[172 154  89  89 126] : J311
[158 111  93 126 100] : J782
[ 92 105 123 124 123] : J789
[163 168 106 149 138] : J230
[154 162 176  96  95] : J563
[156 151 118  99 122] : J670
[145 173  88  88  88] : J467
[ 77  82  94 156 139] : J204
common J563 J311:  -> [154]
count J789: [122] -> 0
find: [ 77  82  94 156 139] -> J204
count J467: [88] -> 3
count J230: [168] -> 1

[139  90 111 133 163 126 132 112 167 119 121  95 134 168 133 111  95 137
 122 121 139 112 112]  J480
[ 97 104 165 110  99 109 109 167  91 165 164 160 104  91 103 166 160  98
 166 163 101 165 166]  J34
[154 148  99 157  89 157 155  97  91  87  87 145 154  91 153  98 144 154
  88  87 152  99  98]  J55
[163 157  99 101 165  99 158  99 169 162 162  96 161 170 162 100  97 163
 162 162 161  98  98]  J902
[154 148  99 157  89 158 155  97  91  87  87 145 154  91 156  98 144 154
  88  87 153  99  98]  J719
[154 148  91 157  89 104 155  97  91  87  87 104 154 110 156  98 144 154
  88  87 152  99  98]  J153
back: [167 109 109] -> J34
tail: [157 155  97  91] -> [ 87  87 145 154  91 153  98 144 154  88  87 152  99  98]
find: [ 97 104 165 110  99 109 109 167  91 165 164 160 104  91 103 166 160  98
 166 163 101 165 166] -> J34
tail: [110  99] -> [109 109 167  91 165 164 160 104  91 103 166 160  98 166 163 101 165 166]
count J153: [91] -> 2

[114 109 116 138 123 121 133 131] = J671
[109 115 135 113 132 162 151 124] = J530
[114 109 116 122 123 121 131 136] = J503
[121 131 132 116 132 162 152 123] = J233
[118 133 127 122 135 162 152 122] = J221
[120 121 131 118 133 132 152 123] = J406
[104 113  88 177 127  88 110 141] = J894
[109 115 135 112 124 129 132 132] = J428
[122 118 126 129 123  98 112 137] = J535
count J406: [131] -> 1
find: [114 109 116 122 123 121 131 136] -> J503
common J503 J428:  -> [109]
tail: [109 115 135 113] -> [132 162 151 124]

[ 99 123 116 146 114 124 159 158 122] -> J580
[ 89 122 109 108 143 135 158 145 126] -> J567
[173  88 164 157 146 108 106 107 137] -> J658
back: [159 124 114] -> J580
common J580 J658:  -> [146]
common J567 J658:  -> [108]
common J658 J580:  -> [146]
back: [158 159 124 114 146 116 123] -> J580
common J658 J567:  -> [108]

[136 145 137 120 121 124 136 116 132 116 132 120 153 107 126 120 111 124
 139 127 120 130 114 116 109 153 137 133  95 110 122 118 132 104 134 115] = J90
[113 146 119 124 132 115 148 145 128 125 132 121 126 128 138 140 111 127
 144 122 104 134 131 129 122 128 130 113 141 124 137 128 107 134 135 119] = J269
[126 116 129 121 138 131 102 103 135 134 108 123 118 139 119 131 123 145
 118 103 125 116 133 130 128 109 119 101 133 143 122 132 114 132 123 133] = J413
[121 126 114 132 120 122 141 130 130 109 134 120 148 107 129 127 113 120
 153 128 120 143 115 115 116 116 145 124 114 110 124 123 140 116 128 112] = J714
[125 126 113 134 126 127 126 105 124 116 111 128 125 112 132 146 116 130
 139 117 123 113 120 118 109  92 109 106 131 111 121 124 116 123 122 122] = J954
[141 138 143 147 127 138 117 125 123 139 107 136 119 137 132 146 134 126
 133 126 141 138 131 135 148 127 127 119 160 137 129 133 131 148 116 131] = J300
[136 145 138 140 128 133 130 135 119 140 116 137 110 138 138 146 136 121
 126 133 134 125 135 137 140 133 113 128 160 130 135 132 118 147 123 134] = J669
[129 143 139 126 123 126 146 159 127 135 145 128 139 134 132 117 129 115
 130 145 129 152 129 134 145 163 152 153 128 130 137 127 139 133 137 122] = J391
[119 140 114 131 135 122 160 146 137 121 154 126 141 123 141 134 131 140
 152 140 119 133 130 124 111 130 134 142 121 126 135 126 128 120 143 135] = J517
[136 110 149 116 133 139  89 101 131 149 105 131 117 147 111 117 133 136
  91 114 143 113 134 103 147 130 117 121 126 149 120 132 121 133 120 136] = J260
tail: [149 105] -> [131 117 147 111 117 133 136  91 114 143 113 134 103 147 130 117 121 126
 149 120 132 121 133 120 136]
count J260: [138] -> 0
tail: [160 146 137] -> [121 154 126 141 123 141 134 131 140 152 140 119 133 130 124 111 130 134
 142 121 126 135 126 128 120 143 135]
tail: [139 134] -> [132 117 129 115 130 145 129 152 129 134 145 163 152 153 128 130 137 127
 139 133 137 122]
tail: [136 145 138] -> [140 128 133 130 135 119 140 116 137 110 138 138 146 136 121 126 133 134
 125 135 137 140 133 113 128 160 130 135 132 118 147 123 134]
count J90: [104] -> 1

[150 117 129 129 129] : J779
[150 107 144 130 124] : J825
[111 143 119 128 130] : J305
back: [130 128] -> J305
common J825 J779:  -> [150]
count J779: [129] -> 3
back: [119 143] -> J305
common J305 J825:  -> [130]
count J305: [143] -> 1
back: [129 117 150] -> J779

[177 145 161 178 151 154] -> J137
[ 79 178 147 167 126 159] -> J991
[174  90 101 109 121 100] -> J114
[130  78 161 178 145 151] -> J420
[ 78 177 123  78  93 135] -> J758
[ 83  81 174 167 126 135] -> J202
[179 170  93  78 123  91] -> J235
[174  77 122 109 118 130] -> J923
[ 79 179 147  92 123 108] -> J596
find: [179 170  93  78 123  91] -> J235
common J202 J758:  -> [135]
back: [145 178] -> J420
common J758 J596:  -> [123]
tail: [178 147] -> [167 126 159]
tail: [ 79 179 147] -> [ 92 123 108]

[178 137  86 172 102  79 158 170  76 179 175  77] : J843
[ 79 171  83 176 100  79  79 174 172  79  80 171] : J913
[178 144  88 174 113  79  79 169 177  79  82 177] : J520
[175 135  89 166  90  79  79 175 169  83  80 171] : J751
[178 137  86 172 102  79  82 172 171  81  81 155] : J177
[178 137  86 172 102  79  82 172 171  81  81 172] : J747
[ 83 179 104  96  81 174 158 170  76 179 175  77] : J559
[180 130  87 170  88  79  78 177 166  85  78 171] : J998
[ 79  78 104  94  80 175 159 168  75 178 176  77] : J930
[176 118  83 174  86  81  78 175 164  83  82 169] : J402
count J913: [79] -> 4
back: [ 78  81  86 174  83 118 176] -> J402

[133 147 164 173  85 120  98  90 152 167 173  97 173 166  90 118 147 120
 116 173  87 164 164  90 173 166 145 164  83  87  90  92 137  87 161  83] = J841
[117  87 114  86 104 151 173 102 173 167  84 160 114 114  90 149 156 150
 153  82  87 115 117 150  94 116 173 115 101 162 148 146 111 170 166 103] = J706
[ 93  83 143  97 173 101 172 173 173 166  89 110 140 144 149 100 173  98
 102  87 128 143 145  84 101 142 174 139 171  87  84  84  88 101 174 171] = J331
[123 154  87 131  82 121 137  82 112 120 154 129  89  87  96 120  95 118
 122 162 115  88  88 170 109  89 117  87  83 166 172 170 134 153  97  83] = J279
[120 132  86  97 155 122 152  86 174 167 116 108  88  87 136 120 167 117
 112 120 140  87  88  88  90  88  86 120 159  85  85  88 132  89 170 161] = J321
[ 91 126  89 125 146  84 132 142 108  95 154  91  90  89 171  86 120  85
  86 165 173  90  91 156  94  90 110  86 154 130 157 144  94 113 108 153] = J427
[172 164 101  93 148 172  92 132  83  94  89 174 101 100 152 172  84 172
 172  88 158 101  99 172  94 100  84 105 155 174 173 173 168 174  82 153] = J303
[ 81  82 165 122 116  83 174 121 172 102 120  87 164 165 109  83 149  82
  84 116  96 164 164 149 138 165 173 165 108 139 148 112  82 136 150 108] = J946
[114 135 170 173 150  98  86 157  90  96 173  91 169 171 154  99 115  97
  98 173 149 169 168  97 173 169  91 169 142  90  97  93 117  86 100 144] = J330
[174 174 154 167  83 173  82  83  84 133 167 168 155 155  87 172  90 174
 173 168  86 153 152 170 171 154  85 154  82 168 171 170 174 160  87  82] = J464
[159 151 160 158 170 147  84 167  85  99 130 129 160 160 163 146 100 147
 143 107 155 160 159  91 165 160  84 161 170  97  90  98 157 100  91 169] = J290
[170 151 141 120  90 173 122  95 155 173 100 168 142 142  83 173 140 173
 172  88  86 164 164 102 149 142 152 142 169  97  90 117  93 140 155  86] = J629
back: [117  93  97  90 142 169] -> J330
back: [170 161  84 160] -> J290
tail: [ 87 164 164] -> [ 90 173 166 145 164  83  87  90  92 137  87 161  83]
count J321: [85] -> 2
count J321: [120] -> 4
count J841: [173] -> 5

[132 128 129 129 127 130 130 120 129 127 129 130 131 130 127 130] = J932
[133 126 128 135 126 127 128 130 129 122 126 126 132 132 129 128] = J78
[126 127 128 128 129 145 129 130 127 129 129 128 128 129 118 145] = J497
[133 126 128 135 126 128 133 114 129 122 126 126 132 126 123 136] = J906
[126 127 128 128 129 127 129 130 127 129 129 128 128 129 128 127] = J356
[132 128 129 129 127 130 130 120 128 126 126 128 130 128 126 132] = J966
back: [129 145 129 128 128] -> J497
find: [132 128 129 129 127 130 130 120 128 126 126 128 130 128 126 132] -> J966
tail: [145 129 130] -> [127 129 129 128 128 129 118 145]
count J497: [145] -> 2
find: [126 127 128 128 129 145 129 130 127 129 129 128 128 129 118 145] -> J497

[130 116 144 141 108 114 112 130 118 148 136 124 139 110 148 127 155 119
 119 128 153 131 127 116 146 121 134 121 107 162 129 107 118 136 117 125
 126 104 113 132 169 142 149 111 134 105 127 148 121 109 115 173 128 156
 144 135 117 154 120 123 129 121 140 131]  J18
[125 102 143 109 104 119 108 127 124 161 123 153 149 101 141 117 158 126
 122 132 151 127 135 120 142 138 133 118 115 127 130 127 130 138 118 108
 124 113 120 131 178 145 139 137 142 113 119 143 131 125 123 165 131 153
 132 124 122 138 118 125 132 127 142 143]  J808
[125 127 123 104 146 162 157 137 142 135 124 132 142 161 115 123 110 111
 132 134 130  97 132 126 111 131 126 117 137 112 104 140 142 106 138 114
 120 116 131 141 117  93 125 140 131 129 109 124 145 133 132  99  99 123
 123 110 134 102 133 131 114 147 119 159]  J763
[121 112 116 103 116 138 136 128 141 156 126 158 151 123 108 103 153 143
 145 130 166 118 166 119 126 134 125 117 127 159 131 144 139 122 133 106
 119 139 123 133 149 123 116 144 129 127 107 134 126 143 127 142 114 127
 123 103 130 103 139 140 108 148 124 144]  J778
[138 132 112 147 116 125 135 121 140 125 141 122 122 117 112 103 140 175
 158 129 158 138 162 114 107 117 131 137 128 143 140 139 116 128 131 128
 129 170 135 126 122 133  98 129 110 137 125 121  96 140 118 123 152 106
 130 118 126 119 152 140 118 133 121 126]  J846
[ 94 124 126 104 126 123 118 136 135 136 103 171 141 125  99 131 152 120
 124 114 122 131 152 144 163 138 123 134 131 142 151 133 149 129 145 121
 113 138 126 105 115 137 116 144 131 138 128 126 144 141 148 154 105 139
 118 108 139  99 113 133 111 140 119 126]  J561
[112 144 116 141 129 122 132 130 140 107 121 136 117 130  94 123 134 155
 144 116 125 140 157 135 134 120 128 149 136 126 152 135 128 124 147 138
 121 171 139 104  86 134  92 131 110 148 138 111 113 143 137 124 135 112
 124 114 136 103 134 137 113 134 112 121]  J86
[102 132 135 123 135 144 133 144 147 117 100 147 129 142  99 127 123 127
 127 123 106 112 140 136 132 132 147 149 134 114 129 138 136 112 151 120
 106 142 154 103  90 120  89 149 124 144 129 104 138 136 142 113 127 135
 130 107 144 100 113 122 119 132 116 143]  J334
back: [141 116 144] -> J86
count J808: [143] -> 3

[119 137 166 131 123 112 131 110 110 129 133 139 104 115 109] : J774
[108 144 126  95 132 105 111 144 117 130 128 124  96 127 106] : J742
[107 141 121  93 131 112 112 129 124 126 117 155 108 122 108] : J463
[108 140 119 123 156 137 121 131 125 123 124 151 121 138 136] : J56
[105 148 133  93 136 100 118 144 125 121 124 127 102 137 132] : J299
[108 140 119 123 115 137 121 131 125 123 117 156 109 160 136] : J627
[108 144 126  95 132 105 111 144 117 120 124 148 105 140 129] : J984
count J56: [122] -> 0
tail: [124 127 102 137] -> [132]
find: [108 140 119 123 115 137 121 131 125 123 117 156 109 160 136] -> J627
find: [108 140 119 123 156 137 121 131 125 123 124 151 121 138 136] -> J56

[139 127  92 141 130 126 142 135 126 122 109 144 101 103  96 106 113 137] : J848
[144 103 101 148 164 126 135 142 126 122 128 105 123 132 125 114 149 103] : J602
[102  85 149  95  90  86  91 144  85  79 150 102 181 147 161 131  95 116] : J232
[143 100  92 144 103 101 148 164 100 138 109 144 101 104  87 111 152 145] : J266
back: [148 101 103 144  92 100] -> J266
back: [138 100 164 148 101 103 144] -> J266
common J232 J266:  -> [144]
back: [122 126 135 142 126] -> J848
tail: [109 144 101 104] -> [ 87 111 152 145]

[118 137 108 129 114 122 114  80 125  93 150 105 120 131 139 124 111 128
 128 155 118 119 131 133 114 116 116 121] : J594
[ 90 113 130 163 102 123 111 135 126 121 119 122  90 131 132 146  97 124
 129 139 139 120  97 143 124 126 126 125] : J601
[101 157 124 128 150 156  94  91 113 136 162 133 119 125 153 113 111 124
 128 166 118 124 147 115 115 145 113 131] : J225
[101 157 145 128 150 156  94  91 113 136 162 133 119 125 153 113 111 124
 172 166 116 124 147 115 115 145 113 144] : J392
[118 137 108 129 114 122 114 128 146  93 150 105 120 131 139 124 111 128
 128 155 118 119 131 133 114 116 116 121] : J317
tail: [111 135] -> [126 121 119 122  90 131 132 146  97 124 129 139 139 120  97 143 124 126
 126 125]
tail: [145 128] -> [150 156  94  91 113 136 162 133 119 125 153 113 111 124 172 166 116 124
 147 115 115 145 113 144]
find: [101 157 124 128 150 156  94  91 113 136 162 133 119 125 153 113 111 124
 128 166 118 124 147 115 115 145 113 131] -> J225

[108 105 157 133  92 125 133 143  95 113]  J27
[115 108 140 140 105  94 130 127 100 142]  J999
[113  96 158 116  77 117 136 146  89 119]  J345
[108 102 151 133  92  97 133 135  92 138]  J582
[109  93 156 120  76 107 137 143  81 126]  J733
[125 121 143 133 116 101 130 138 109 150]  J910
[112 118 133 119  82 102 136 148  85 135]  J211
[108 105 157 133  92  97 133 135  89 138]  J161
[136 118 119 133 122 110 125 130 111 141]  J968
[115 102 152 113  84 123 136 142  94 113]  J866
[115  97 149 126  81  97 133 142  81 138]  J748
back: [149  97] -> J748
tail: [102 152] -> [113  84 123 136 142  94 113]
back: [133 119 118] -> J968

[176 146 131 176 109  88 124]  J844
[130 141 142 142 105 131 131]  J361
[105 146 131 117 109  79 108]  J80
count J361: [143] -> 0
tail: [146 131 176] -> [109  88 124]
back: [131 131 105] -> J361
back: [131 146 176] -> J844
count J844: [176] -> 2
count J361: [131] -> 2

[ 93 161  92  91  93  93 165 166 165 164] : J440
[ 93 161  93  93  95  93 165 166 164 162] : J338
[130  91 165 166 158 149 133 125 157  98] : J568
[ 98 111 165  92  99 109 125 166 164 163] : J757
[ 93 160  94  92  94  93 165 166 154 164] : J899
[ 94  93 164 166 165  91 165  93  91  91] : J700
[ 95 158  94  91  90  97 161 164 166 164] : J492
[ 92 160  94 165 161 158  91 154  91 164] : J43
back: [154 166 165  93  94] -> J899
find: [ 93 160  94  92  94  93 165 166 154 164] -> J899
find: [ 98 111 165  92  99 109 125 166 164 163] -> J757
tail: [ 92  99 109 125] -> [166 164 163]

[125 126 124 121]  J434
[133 108 123 121]  J360
[142 135 123 114]  J643
[142 108 123 114]  J660
[142 108 123 107]  J482
[142 108 124 107]  J85
tail: [125 126] -> [124 121]
tail: [133 108] -> [123 121]
find: [142 108 123 114] -> J660
back: [107 124] -> J85
find: [142 108 123 107] -> J482

[123 164  85 170  91  87 172  85] : J432
[166 144 172  86  85  88  89 170] : J623
[172  87 167  86  85  87  88 171] : J175
[ 88  84  85  86 167 168 160  89] : J683
[148 169  91 155 141  87 171  84] : J471
[166 144  86  86 169  99  85 161] : J357
[156 169  91 155 126  84 172  84] : J708
[147 170  88 158 115  86 171  85] : J784
[166  84  89 164 132 169  89 114] : J15
[ 88  84 130 110 170 172 151  86] : J425
find: [172  87 167  86  85  87  88 171] -> J175
common J15 J425:  -> [84]

[113 120 131 110 116 137 138 141 143 134 129 115 135 143 132 103 116 127
 113 114 143 125 154 115 133 121 112 131  97 118 134 119 124 115 153 107
 109] -> J246
[107 135 139 151 139 155 117 108 107 138 135 141 166 147 131 102 133 139
 125 114 127 143 108 116 119 116 107 148 139 134 137 152 113 143 134 109
 151] -> J801
[107 122 133 137 143 150 116 110 108 139 136 141 162 149 132 105 133 136
 126 117 129 133 117 117 120 119 120 145 142 132 133 147 121 137 130 116
 144] -> J865
[119 140 132 129 121 132 133 129 136 131 126 119 124 148 145 102 134 127
 118 125 137 128 148 117 129 121 109 129 115 127 134 124 121 114 139 117
 108] -> J831
[118 129 134 124 121 137 137 141 143 134 128 120 131 153 156 103 128 127
 120 122 141 124 150 115 130 122 108 129 108 127 135 122 123 117 144 113
 109] -> J651
[107 127 137 144 142 153 116 110 106 139 136 142 166 148 131 104 133 137
 126 115 128 138 112 116 119 118 113 147 141 134 135 149 117 140 133 112
 148] -> J439
[126 156 140 154 125 129 135 129 125 131 125 125 122 153 155 100 149 128
 127 133 137 129 140 114 127 123  95 126 124 140 139 128 116 122 131 120
 110] -> J306
[116 150 132 145 132 138 119 109 122 131 128 129 132 151 147 102 147 130
 121 127 127 135 129 122 121 119 113 136 141 132 134 138 117 122 126 124
 124] -> J680
[119 142 140 153 135 139 128 122 113 136 131 135 142 152 146 102 144 132
 130 127 134 131 127 114 123 122 102 134 132 140 138 137 118 132 130 117
 127] -> J332
[108 138 137 148 138 153 115 107 111 136 133 138 160 147 133 102 134 138
 122 115 126 143 112 118 120 116 109 147 140 132 136 150 113 138 133 111
 147] -> J650
[109 145 131 142 136 147 112 102 119 132 130 132 145 148 138 103 140 134
 118 119 123 141 119 123 119 116 117 145 144 128 133 146 114 128 128 120
 137] -> J603
back: [128 114 146 133] -> J603
back: [136 111 107 115 153 138] -> J650
tail: [153 155] -> [100 149 128 127 133 137 129 140 114 127 123  95 126 124 140 139 128 116
 122 131 120 110]
back: [117 149 135] -> J439
tail: [137 138 141 143 134] -> [129 115 135 143 132 103 116 127 113 114 143 125 154 115 133 121 112 131
  97 118 134 119 124 115 153 107 109]

